Here are a small network's activations along a few directions, averaged over the inputs that share one value of a field.
Related values have similar rows: they may be neighbours, one step apart, or belong to one group.
(in the rows, 500 means zero)
Strong random noise was added to every row along 9 fixed directions; ignore it. To show where, here is one row again and again, with new noise each time:
358, 511, 403, 274, 481, 588, 567, 396, 370, 614, 480, 399, 544, 502, 590, 542, 435, 288, 432, 384, 464
476, 281, 293, 402, 556, 635, 471, 311, 488, 560, 405, 384, 202, 541, 545, 609, 187, 478, 535, 381, 305
242, 706, 381, 242, 488, 427, 566, 419, 339, 600, 495, 388, 863, 653, 681, 522, 597, 194, 484, 481, 537
545, 457, 310, 599, 405, 641, 345, 41, 267, 428, 184, 420, 576, 371, 700, 293, 452, 548, 483, 419, 423
487, 549, 453, 479, 489, 487, 651, 450, 710, 513, 491, 458, 679, 559, 678, 433, 680, 413, 516, 509, 498
524, 546, 718, 438, 312, 580, 750, 654, 717, 548, 605, 554, 665, 427, 474, 381, 874, 297, 415, 531, 622
558, 618, 418, 571, 520, 601, 612, 716, 609, 458, 621, 520, 542, 421, 486, 550, 680, 337, 337, 489, 491
504, 586, 301, 707, 577, 564, 421, 424, 344, 427, 418, 506, 583, 364, 580, 415, 640, 514, 320, 451, 502
69, 383, 599, 268, 403, 290, 679, 251, 508, 614, 693, 633, 226, 378, 447, 646, 224, 421, 562, 436, 589
607, 505, 147, 552, 482, 825, 476, 461, 286, 430, 334, 373, 373, 418, 471, 545, 431, 167, 322, 343, 227
637, 470, 534, 376, 344, 764, 288, 578, 352, 453, 639, 520, 222, 287, 351, 704, 113, 533, 436, 504, 508


Dareg, 14 values:
l14: 343, 481, 507, 169, 593, 537, 367, 671, 399, 732, 516, 354, 470, 866, 460, 693, 208, 526, 683, 494, 498
l10: 442, 359, 648, 598, 580, 326, 664, 326, 628, 595, 262, 467, 619, 517, 619, 129, 779, 647, 523, 408, 553
l11: 591, 292, 521, 152, 709, 599, 621, 395, 584, 775, 496, 264, 438, 559, 644, 557, 273, 554, 469, 253, 452
l12: 619, 635, 441, 542, 494, 581, 456, 637, 687, 433, 653, 585, 333, 448, 499, 703, 309, 561, 541, 553, 434
l8: 606, 694, 536, 501, 620, 469, 431, 380, 384, 430, 604, 565, 610, 234, 627, 549, 328, 792, 399, 432, 688
l2: 530, 541, 378, 593, 499, 389, 777, 199, 735, 419, 432, 582, 418, 268, 742, 504, 340, 421, 579, 351, 248
l3: 488, 475, 337, 636, 766, 399, 499, 826, 519, 488, 596, 551, 385, 517, 456, 662, 551, 543, 389, 417, 347
l5: 663, 400, 769, 723, 341, 553, 346, 705, 347, 326, 530, 697, 348, 426, 77, 443, 693, 668, 545, 700, 633
l6: 433, 337, 202, 578, 623, 379, 407, 222, 453, 434, 305, 453, 359, 595, 523, 456, 306, 621, 573, 467, 332
l7: 421, 669, 336, 638, 519, 374, 452, 440, 511, 358, 495, 554, 674, 517, 637, 516, 592, 474, 495, 554, 534
l9: 549, 603, 653, 643, 618, 344, 369, 474, 570, 385, 654, 589, 539, 392, 688, 505, 296, 894, 609, 587, 645
l13: 717, 669, 464, 481, 427, 597, 523, 479, 643, 365, 462, 366, 583, 603, 541, 583, 348, 455, 628, 585, 377
l4: 398, 543, 641, 373, 541, 389, 635, 484, 458, 619, 501, 457, 540, 495, 585, 440, 527, 398, 507, 403, 479
l1: 787, 288, 674, 490, 360, 639, 354, 425, 399, 541, 308, 432, 462, 411, 427, 264, 433, 712, 514, 487, 581
The values of Dareg form a tree with 3 forks.
Q: Which values are neighbours of l5? Give them in the order they are listed.
A: l8
Q: Which values are neighbours of l4? Give them in the order they are listed.
A: l10, l2, l9
Q: Which values are neighbours of l6? Give them in the order they are listed.
A: l7, l1
Q: Which values are neighbours of l14? Give them in the order they are listed.
A: l12
